Each row below holds a small network's activations on one input, seen along a few directions.
Each table varies a few parts of the input and shows all the possible inputs, shuffled.
A made-up example of a description, with smaller parts first: one of 3 separate values, together with either a single point or one of 11 places along a line or (one of 4 places along a line, together with one of 8 places around a ring).
Shared parts are said once, and a part with two or three values counts as separate values.
In the rows, zero is written as 128.

Other details of the inputs shift rows strongly along two fixed directions, in all tables alike. That doesn't count.

A family of inputs:
r1: [ 92 136 172 147 122 153 144 145 192 121 150]
r2: [124 163 114 133  94 140 114  64 118 152 127]
r3: [126 178 139 165 101 187 119 130  91 125 115]
r4: [113 176 127 103 105 158 107  80 127 145 129]
r5: [127 188 116 145  92 183 119 115  86 140 132]
r6: [133 123 113 140  99 141 118 121 126 140 114]
r7: [123 177 116 132  86 196 113 122 130 140  94]
r8: [110  87 142 101 176  89 133 131 161 117 156]
r9: [152 111 102 121 108 109 116 107 119 147 133]
r10: [174  70  95 128 156  48 138  96  77 141 124]
r11: [152 164  95 100  98 147 101 100 110 151 123]
r12: [116  59 156 109 161  71 154 196 195  98 132]
r13: [112 188 120 138 103 179 116  79 136 147  95]
r14: [125 144 121 160 135 123 124  88 112 118 122]
r15: [ 98 144 178 131 125 175 142 205 190  96 141]
r16: [205  85  82 114 110  33 126  84 118 135 132]
r17: [130 128 110 136 141 117 125 113  79 143  76]
r18: [120 118  99 134 139 116 110  71 101 148 123]
r19: [127  99 147  88 144 110 132 170 175 121 164]
r20: [181  94 101 135 105  70 128 106 134 126 119]
r21: [134 113 112 152 136 114 124 113  76 147  97]
r22: [135 142 147 153 112 145 133 148 131 111 132]
r23: [168  83 125 130 179  14 144 108 151  85 123]
r24: [116 129 105 149 115 153 115 108  81 161  91]
r25: [110  77 150 116 145 112 139 175 163 124 161]
r26: [ 95 152 169 104 130 175 136 201 177 109 175]
r27: [136 189 123 144  98 187 115 115  98 127  92]
r28: [118 142 111 100 122 172 111 117 107 159 122]
r29: [ 90 107 150 139 124 152 132 171 154 129 130]
r30: [135  93 102 145 151  73 118  83 122 134 113]
r31: [103 143 117 134 126 162 119 129 101 150  82]
r32: [167 138  96 131  98 112 120  94  98 141 130]
r33: [192  80  85 111 124  43 128  92 128 123  92]
r34: [112 145 181 140 137 156 145 194 157  89 134]
r35: [117 113 116 131 130 145 126 124  98 158 126]
r36: [136 118 116 107 157 127 137 122  87 145 125]
r37: [126 102 178 132 154  99 163 203 165  83 188]
r38: [ 83 127 168 139 154 135 146 158 161  94 177]
r39: [112 123 127 103 145 156 131 136 111 150 128]
r40: [117 130 177 108 158 130 158 204 161  87 181]
r41: [ 90 188 132 122 130 187 117  98 105 124 136]
r42: [100 137 174 148 111 176 141 192 177 109 151]
r43: [206  78 113  92 157  12 147 126 131  95 157]
r44: [ 96 154 111 141 140 148 109  95 119 145  87]
Each input here is: one of 4 places along a line, together with either one of 3 separate values or one of 8 places along a line.
Changing only the place on the line of 4 turns r34 into r40. The same change can be made to r31. Which row results? -> r39
Changing only the place on the line of 4 turns r30 into r8. The same change can be made to r22. Which row results? -> r43
A walk changes only the place on the line of 8. It starts at r3 and steps to r22. List the rest of the walk in order. -> r42, r20, r6, r29, r24, r21
Change only the choice among 3 separate values in r2. List by row number the other rows that result. -> r18, r38

A family of inputs:
r45: [123  87 154 113 153  81 143 147 183 108 169]
r46: [118  66 147 121 182  85 150 173 142 116 145]
r47: [107 174 142 143 115 183 121 134 118 121 130]
r48: [184 126  71 112 114  90 112  56  66 155 118]
r49: [119 174  96 130  88 188  97  70  92 170 107]
r50: [169 106 118 140 133  67 139 105 115 109 132]
r51: [ 93 191 146 140 101 227 117 158 111 133 130]
r52: [177 131  68 119 107  92 104  50  89 153  91]
r53: [108 166 135 149  94 194 121 146 116 142 120]
r54: [122 162 132 147 104 176 124 136 100 135 127]
r55: [ 78 139 132 144 141 161 119 122 114 147 108]
r56: [126 107 158 115 136 118 145 181 168 111 140]
r57: [ 70 165 171 144 112 213 127 189 176 119 140]
r58: [167 128  78 114 104 111 110  67  81 162 113]
r59: [175 136  72 121 116  87 107  42  88 144  97]
r60: [ 94  91 157 131 179 108 144 164 147 117 143]
r61: [165 104 113 144 129  67 136  98 129 114 123]
r62: [ 99  80 145 125 160 121 144 170 143 127 129]
r63: [141  97 157 110 152  91 152 179 160  99 151]
r64: [ 61 170 172 126 128 211 130 168 156 127 169]
r65: [183  98 102 125 120  69 125 113 114 123 116]
r66: [ 93 133 159 112 130 169 137 188 169 121 152]
r67: [146  90 139 101 154  76 145 165 155 105 160]
r68: [104 168 136 133 105 189 118 133 136 140 109]
r69: [132  99 158 119 153  83 149 156 181  96 143]
r70: [146 160  91 154  87 152 109  76  90 155  92]
r71: [137 101 159 116 158  81 152 161 167  91 151]
r72: [168 107 112 132 133  67 129  98 132 110 121]
r73: [ 75 173 107 147 109 212 102  96  79 173  79]
r74: [161 112 110 111 144  69 131 101 122 116 135]
What do these inputs look like to the network? -> one of 5 places around a ring, together with either a single point or one of 5 places along a line
Changing only the place on the ring of 5 turns r64 into r49. The same change can be made to r47. Which row results? -> r57
A walk changes only the place on the ring of 5. It starts at r71 and steps to r63. List the rest of the walk in order. -> r56, r68, r69
List by row number the other rows that have the place on the ring of 5 in common with r51. -> r46, r48, r54, r63, r67

A family of inputs:
r75: [152  51 114 125 151  39 136 127 136 127 137]
r76: [135 127 114 144 114 144 119 123 109 139  88]
r77: [100  82 199 140 156 115 161 221 226  84 141]
r78: [ 61  72 187 114 170 110 159 193 224 111 182]
r79: [172 178  77 135  72 168 103  57  32 171 112]
r80: [193  64 116 110 118  43 143 133 131 128 154]
r81: [143  40 137 134 156  47 146 173 157 111 148]
r82: [ 92  84 195 151 165 111 167 224 194  83 180]
r83: [ 67 206 192 140 104 224 134 194 176  94 164]
r84: [105 166 112 162 113 190 112 117  70 155 116]
r85: [ 76 149 187 114 109 219 143 232 178 131 162]
r86: [101 207 102 129  69 238  99  84 110 167 131]
r87: [170 102 108 128 144  77 135 118 106 115  93]
r88: [ 54 207 203 130 108 241 133 227 207 100 153]
r89: [156 118  78 125 137  74 113  26  82 157 113]
r90: [171  69 117 127 171  33 150 136 110 101 136]
r91: [125 139 101 101 141 120 112  72 104 152 100]
r92: [172  58 114 110 165  35 145 144 120 103 115]
r93: [166 200  77 115  94 166  88  35  62 151 114]
r94: [172 111  72 140 131  74 111  54  59 151 107]
r95: [ 90 106 195 109 147 138 152 204 222  81 218]
r96: [194 121  89 136 129  64 129  71  95 121  68]
r97: [153  72 116  92 171  42 136 118 133 117 123]
r98: [ 75 158 159 135 146 193 131 168 124 125 142]
r99: [163  65 114 102 167  38 140 133 124 109 118]
r100: [ 99 187 116 131 129 191 105  87  78 156 113]
r101: [113 165 163 120 118 190 140 181 124 124 162]
r102: [143  56 114 116 154  41 137 111 145 131 141]
r103: [162 149  76 102 100 128 107  73 119 154 116]
r104: [ 65 198 190 149  91 228 131 185 179 100 169]
r105: [144  76 133 150 136  82 139 147 145 117 129]
r106: [117 123 109 124 123 145 113 119 106 150 100]
r107: [164 197  66 103  93 166  88  48  76 162  97]
r108: [147 169  88 173  80 162 101  51  75 161  68]
r109: [117 116 176 146 157 102 162 177 173  80 144]
r110: [178 135 106 127  98  91 117 104 146 122 110]
r111: [141 119 114 111 159  83 121  71 109 136 126]
r112: [190 119  83 143 137  66 132  73  65 123  95]
r113: [135 110 162 134 111 102 142 167 200  92 162]
r114: [ 67 193 124 146 111 229 104  95  88 167 123]
r115: [154  72 154 152 154  41 159 146 169  85 145]
r116: [122 206 117 116  84 231 113 131  77 162 106]
r117: [ 38 164 153 117 127 220 120 149 162 156 126]
r118: [142  69 125 123 145  81 133 157 134 123 117]
r119: [ 65 187 115 128 102 238 100 107 100 176  95]
What do these inputs look like to the network? -> one of 5 places around a ring, together with either one of 3 separate values or one of 6 places along a line
Changing only the place on the ring of 5 turns r85 into r79. The same change can be made to r110. Which row results? -> r104
Changing only the place on the ring of 5 turns r108 into r96. The same change can be made to r102. Which row results? -> r97
A walk changes only the place on the ring of 5. It starts at r98 and steps to r94. List the rest of the walk in order. -> r75, r106, r99
List by row number the other rows that have the place on the ring of 5 in common with r109. -> r83, r90, r93, r98, r100, r101, r111, r112
Change only the place on the line of 6 in r115. List by row number the other rows that result. -> r82, r84, r89, r94, r114
